These are the activations of a small neural network, seen along a few directions. Each row is one input.
Each table varies a few parts of the input and shows all the possible inputs, shuffled.
Descriptions start from the smaller parts, as in this example, which fits no table here: line(6) and (point or ring(11) or (values(3) and ring(5))).
Shared parts are said once, and a part with two or three values counts as separate values.

Other details of the inputs vary at random and push rows far along two fixed directions, the same in every table; ignore that.

Table:
R1: [ -7  -3   3   0   6 -30   8  -8 -34  11  22  -3   5  -6   0]
R2: [-25   5   2 -26 -12  12   8   3  21   0 -42 -14 -24   5   3]
R3: [ -2   3   3  12   0 -19   6   0  -4  18  12   6   9  -1 -14]
R4: [-19   6   2 -22 -24  20   1   8  42  -1 -43  -6 -17  -6   3]
R5: [ -6   2  -7  -5  -5  20  -2   6  20 -18 -21  -3 -10  -3  13]
R6: [-22  -2 -10   4 -14 -41  33  -1 -14  21  11  -5   1 -12  -6]
R7: [ 9 -6 -3  8  4  2 -3  1  7 -6  8  5  9 -1  3]
R8: [ 35  -2   3  18  20  13 -28   0  -4 -19  26  11  19  -5   2]
R9: [ 5 -6  0 12  9  2 -3 -1  6 -2  5  7  4  7  2]
R10: [-15   6   0   2 -15 -39  15   2 -12  28   9  -2   7 -22 -22]
R11: [ -1   3   4   5   1 -30  -2  -1 -25  17  20   0  12 -16 -16]
R12: [-23  11   1 -25 -11  22   1   8  26  -2 -47 -10 -19   1  -1]
R13: [ -6  -1  -2  13   1 -23  12  -6 -12  10  18   6   3   3   2]
R14: [ 31  -4  -4  17  19  21 -19  -3   0 -28  24  11  16   6  20]
R15: [ 25 -10   5  10  30  15 -27  -5 -13 -19  19   7  12   6  10]
R16: [ -1  -5  -1  11   1 -29   7  -3 -17   8  19  -2   9 -10 -10]
R17: [-19   8  -2 -11 -16  13  12   7  33   1 -37  -3 -18   8  -2]
R18: [ 18   3   1   2  16  22 -25   1  -1 -24   3   3   5  -1   9]
R19: [-23  12  11 -33 -40  29  17   7  12  19 -43  -7 -34   3  -5]
R20: [ 17  -4   8  -1  19  19 -23  -4   0 -14   3   2   4   9   6]
R21: [ -7  -4 -10  10  -2 -24  18  -1 -12   3  15  -3   7   0  -1]
R22: [-20   8   5 -24 -17  14  -3  10  29   4 -41  -7 -14  -7  -8]
R23: [-17   2   3   7 -10 -42  24  -2 -10  34  12   2   4  -7 -23]
R24: [  5   4   7  15 -23 -14  22  -5 -31  30  33  13  -6   2 -11]
R25: [-19   3   2 -14 -17  18   7   7  45   3 -44  -2 -20  11  -2]
R26: [-15   9   1   2 -43 -41  36  -4 -41  47  28   2  -7 -23 -21]
R27: [ 32   2  -3  16  20  22 -25   0  -2 -29  19   8  14  -3  11]
R28: [-18  -2   0   1 -18 -43  27  -3  -9  31  14  -1   6 -13 -14]
R29: [-24   3  -5 -11 -13  19  13   8  36  -7 -45  -8 -22  16   6]
R30: [ -1  -4  -1  -1  13   3  -6  -3 -12 -11   1  -3  -3   3  10]
R31: [-21   9  -5 -19 -22  20   8   8  38  -8 -45 -11 -23  -3   6]
R32: [ 32   2  -2  22  25  24 -25   0   1 -25  18  14  13  13  10]
R33: [ 24  -1   1   9  10  20 -17   3  16 -14   8   9  14   2   1]
R34: [-11  -4  -2   1   8 -22   9  -6 -24   4   8  -9   0   2  -1]
R35: [-20   3   3 -16 -17  19   5   6  43   3 -41   0 -18   9   3]
R36: [ 2 -6  4 -1 14  2 -9 -4 -7 -6  0 -3  3  6  0]
R37: [ 2 -3 -5 14  9  1  1 -1  0 -9  6  6 -1 10  9]
R38: [ -8  -2  -8  10  -1 -24  11  -2 -17   0  13  -5   4  -7  -1]
R39: [ -3   6  -3   4   2 -25   0  -1 -27   9  17  -2   9 -15  -8]
R40: [  0   5  -8   9  -3 -17  10   1  -8   8  14   1  11  -8  -6]
R41: [14 -4 -1  8  3  0 -3  0  8 -4 11  4  8  2 -1]
R42: [ 34  -4  -2  24  26  20 -22  -5  -2 -28  23  13   8  19  16]
R43: [-21   8   4 -24 -12  15  -2   8  25   8 -41  -7 -14  -1  -8]
R44: [  2   2  -1   9  -5 -20   7   3  -4  15  16   4  14 -10 -14]
R45: [  0   2  -8  -5  -9  19   2   5  28 -14 -19  -2  -8   7  10]
R46: [ 29  -2  -2  16  19  19 -24  -4  -6 -30  24  10  13  -2  20]
R47: [ 30   4  -4  17  19  23 -26   2  -3 -28  17   8  15  -4  10]
R48: [ 34 -11   4  12  30  16 -23  -6  -8 -16  24   8  15  13   7]
R49: [ -8  -4   1   1   2 -22   2  -5 -16   7   7  -6   5  -6  -8]
R50: [ 30  -2   3   8  30  23 -30  -3 -12 -27  16   6  10   8  11]
R51: [-18   8   6  -5 -39 -42  32  -6 -49  48  24  -2  -9 -20 -21]
R52: [ -5   4  -1 -13  -4  18  -8   4  15 -16 -23  -8 -14   1   9]
R53: [-20  -2   0 -22  -8  21   6   5  33  -1 -46 -10 -16  12  -1]
R54: [ -2  -7   1 -13   4  23  -4   4  22  -6 -25  -2  -8  10   6]
R55: [-21   0   3  -5 -13 -46  18  -4 -21  30   8  -9   1 -16 -18]
R56: [-16   1   6  -8 -33 -40  42  -6 -44  52  24  -2  -8  -7 -21]
R57: [  2  -2   1  11  -3 -35   7  -4 -18  14  25   0   9 -14 -12]
R58: [-24   0  -4 -22  -9  21  13   6  29  -6 -47 -14 -21  15   6]
R59: [ 23  -5  -1  13  26  20 -27  -2 -13 -32  18   4   9   1  20]
R60: [ -8   4   1 -15  -5  20  -9   3  14 -14 -23  -5 -11  -2  14]
R61: [ 20  -5  -2  12  24  17 -24  -2 -11 -31  14   1   8   6  15]
R62: [ 35  -5   0  10  30  24 -24  -3  -7 -25  19   7  13  13  11]
R63: [  1   3  -7   8  -3 -21  13  -1  -9   8  16   1  10  -7  -6]
R64: [  3  -1   2   4   6 -26   5  -3 -20  21  20   1  13  -4 -15]
R65: [-23  -3  -1  -7  -9 -43  32  -7 -24  30  10  -8  -1  -6  -8]
R66: [-24   3   2 -24 -15  21  -1   7  33  -4 -47 -10 -18  -3   3]
R67: [ 4 -7 -4  1 13  4 -1 -2 -7 -9  3 -1  0  8  9]
R68: [ 31 -10   6   9  28  17 -24  -7  -7 -15  23  10  16  11  12]
R69: [-17   3   3 -26 -13  21   4   8  37   6 -46  -7 -15   7  -6]
R70: [-19   1   5  -7  -6 -40  16  -4 -21  32   7  -5   3 -12 -22]
R71: [ 26  -6   7   9  21  12 -31  -4 -11 -18  23   9  15  -1  11]
R72: [  2   1  -4   4   8 -23   8  -4 -24  13  18  -1  10  -2  -9]
R73: [ 34  -8  -1  10  29  21 -21  -5  -8 -26  19   5   8  17  16]
R74: [-25  -2   7 -10  -9 -43  19  -7 -23  32   8  -6   0 -11 -14]
R75: [ 28  -9  -3  18  21  12 -19  -2   0 -21  22   8  18   9   7]
R76: [ 11   7   1  -7 -31  41   6   7  17  -1  -9   8 -15   4   4]
R77: [ -6  -2  -1  -1   0  18  -2   4  27  -8 -25   1  -8  15   2]
R78: [-21   3  -2 -19 -19  21   3   9  40  -4 -46  -7 -17  -5   2]
Description of these inputs: ring(6) and (point or (values(2) and line(6))).
Q: Changing only the ring(6) part turns R7 into R15. The same change can be made to R63. Which row results?
A: R50
Q: Changing only the ring(6) part turns R62 into R27. The same change can be made to R69. Which row results?
A: R8
Q: Change only the line(6) part in R32. List by row number the other rows that result.
A: R13, R17, R29, R37, R42
Q: Change only the ring(6) part in R77. List by row number the other rows that result.
A: R16, R36, R49, R53, R75
Q: List by row number the other rows that have the ring(6) part in common with R52.
A: R11, R18, R22, R39, R49, R51, R55, R59, R60, R61, R66, R71
Q: Change only the line(6) part in R35. List by row number the other rows that result.
A: R3, R9, R23, R25, R77

Table:
R79: [ 22  -2   1  13  23   4 -22  -2  -9 -14  19   6  17   0   2]
R80: [ 23  -5   3  10  20  11 -19  -4 -20 -14  22   6   9   6   6]
R81: [-15   3   0 -13  -7   8  -1   5  25  -4 -29  -7  -9  -2   1]
R82: [-14   4  -2 -17 -12  17   6   4  13  -5 -28  -8 -16   3   6]
R83: [  9  -5   2  13  12 -22   0  -9 -38   5  36   4  10  -2   1]
R84: [-14  -1   2   0  -6 -35  18  -6 -31  22  17  -5  -1  -7  -9]
R85: [-26   6   2 -16 -17 -15  19   2  -3  22 -19  -9 -14  -4 -11]
R86: [-29   2  -1 -12 -15 -23  17   2   8  17 -19  -9  -7 -11  -9]
R87: [ 10   0   1  -4  11  30 -22   5  24 -23 -19   0   1   4   8]
R88: [ 19  -7  -2  16  20   3 -12  -4  -4 -15  20   7  12   9   8]
R89: [-13  14   1  -2 -45  -4  27   6   8  29  -6   5 -14 -11 -15]
R90: [-15   0  -3  -9  -7   9   7   4  27  -2 -28  -4 -11   6   4]
R91: [  9  -3  -1  -1  10  31 -14   4  28 -21 -18   2  -2  14  10]
R92: [-15  -1  -5   1  -5 -40  18  -3 -18  18  12  -7   6 -15 -11]
R93: [ 32   1  10   5  -3  21 -13  -3 -17   3  28  14   7  -1   0]
R94: [  7  -6  -6  16  11 -28   8  -6 -21   4  30   2  14  -1  -1]
R95: [ 10   0  -1  -1  11  32 -15   5  28 -20 -18   3  -2  14   9]
Q: What is each input in this table made of?
A: values(2) or (values(3) and line(5))
Q: Change only the values(3) part in R84. List by row number the other rows that result.
A: R81, R88
Q: Which other rows belong to the same alternative as R89? List them by row number.
A: R93

Table:
R96: [-56   1  -1 -27 -22 -39  34   1   7  30 -40 -21 -20  -7 -15]
R97: [  1   0  -1  15  -4 -40  18  -9 -45  22  41   3   7  -6  -9]
R98: [ -8   4   0  -5 -15 -14  13  -2 -12  12   4  -3  -5  -8  -4]
R99: [  0   7   3 -15  -9  46 -14   9  35 -18 -37  -1 -15   5   9]
R100: [  6   0   2  16   4 -39   8  -6 -37  20  39   3  16 -13 -17]
R101: [-27   2  -1 -27  -3  22   1   6  37 -10 -56 -14 -22  11   7]
R102: [ -3  -2   0  15  -5 -53  24  -9 -47  33  45   3  11 -10 -13]
R103: [ 30  -2   4  15  18  17 -21  -3  -7 -16  23  12  12   7   5]
R104: [-29   6   1 -18 -30 -21  27   2   4  27 -17  -9 -13 -12 -10]
R105: [ 10   3   1  -3   0  21 -11   2  10  -8  -3   4   1   0   6]
R106: [ 0  3  0 -1 -7  2  3  1  5  6 -3  2 -3  2 -3]
R107: [ 27   0   4   0  12  55 -31   5  24 -31 -10  10  -1  10  17]
R108: [-15   3  -1 -22   6  33 -18   8  34 -23 -49 -12 -14   8  10]
R109: [-53   1 -10 -14 -26 -49  48   2  12  35 -29 -17 -13  -9 -18]
R110: [ 16   1   3   4   6  29 -17   2   8 -14   0   9   1   7   8]
R111: [ 18  -8  -7  19  27  -8 -14  -4  -7 -19  25   4  20   0   7]
R112: [ 3  1  4  1 -4  9 -2  0  0  0  1  5 -2  3  3]
R113: [ 16   3   3   3   8  25 -18   3   5 -13   0   6   3   0   5]
R114: [-19   6   2 -20 -22  14  10   8  31   8 -37  -6 -18  -1  -5]
R115: [-33  -4  -1 -14  -3 -38  20  -3  -9  19 -12 -15  -7  -8  -9]
R116: [-23   4   1 -18 -26   5  20   5  16  14 -29  -7 -18   1  -4]
R117: [-21   0  -6  -8  -6   6   6   6  36  -7 -36  -7 -10   6   3]
R118: [ -5  -3  -1 -21  12  48 -19   7  41 -32 -51 -10 -15  17  18]
R119: [ 24  -4   1  13  12  10 -11  -3 -15  -7  26  10  11   4   5]
R120: [ -5  -1  -1   2 -10 -18  13  -1 -11  18  10  -1   2  -4 -10]
R121: [ 18   0   1  17  10  -9  -8  -5 -32  -2  34   6  11  -5  -1]
R122: [ 13  -7  -6  23  24 -23  -3  -6 -14  -7  29   6  18   4   4]
R123: [ 29  -9   0   9  41  17 -35  -5 -11 -34  18   3  17   7  18]
R124: [ -2  -3   0  15  -4 -55  24  -8 -45  33  43   2  14 -10 -19]
R125: [ -3   2  -1  -3 -11   6   8   1  -4   2  -3  -1  -9   2   1]
R126: [ 30  -3   2  14  14  20 -20  -3 -14 -19  25  10   6   4  11]
R127: [ 33  -5   3  18  19  10 -23  -4 -12 -14  31  12  15   1   5]
R128: [-1  2  0  2 -5 -4  7 -1 -6 10  6  3 -1  0 -2]
R129: [ -2   2   1  -1  -9 -15   6  -2  -5  13   7   0   4  -9  -8]
R130: [  0   7   2 -14  -9  41 -15  10  38 -15 -37  -1 -12   3   4]
R131: [ 30 -10  -4  22  35  11 -27  -3   2 -32  22   8  19   8  15]
R132: [ -2   0  -6   3  10   7 -10   4  19 -18 -14  -2   4   3   5]
R133: [ 37  -6   4  17  21  25 -27  -3 -10 -22  29  12  13   6  13]
R134: [ 13  -1   1  13   7 -15   2  -4 -22   8  29   6  10   1  -5]
R135: [-15   4   1  -7 -16 -24  18   0  -5  22   1  -5  -1 -10 -14]
R136: [-2  1  2 -1 -8  1  1  1  5  6 -3  2 -1 -1 -4]
R137: [-31   6   0 -14 -31 -15  27   2   1  24 -20  -8 -19  -6 -10]
Q: What is each input in this table made of?
A: line(6) and (values(2) or line(5))
Q: Changing only the line(6) part turns R112 into R116. The same change can be made to R137. Which row results?
A: R125
Q: Changing only the line(6) part turns R99 into R133. The same change can be made to R130. Which row results?
A: R127
Q: Change only the line(6) part in R123. List by row number the other rows that result.
A: R96, R101, R108, R115, R118
Q: Change only the values(2) part in R109. List by row number the other rows that result.
A: R118
Q: List by row number the other rows that have the line(6) part in common with R97.
A: R101, R102, R106, R122, R128, R134
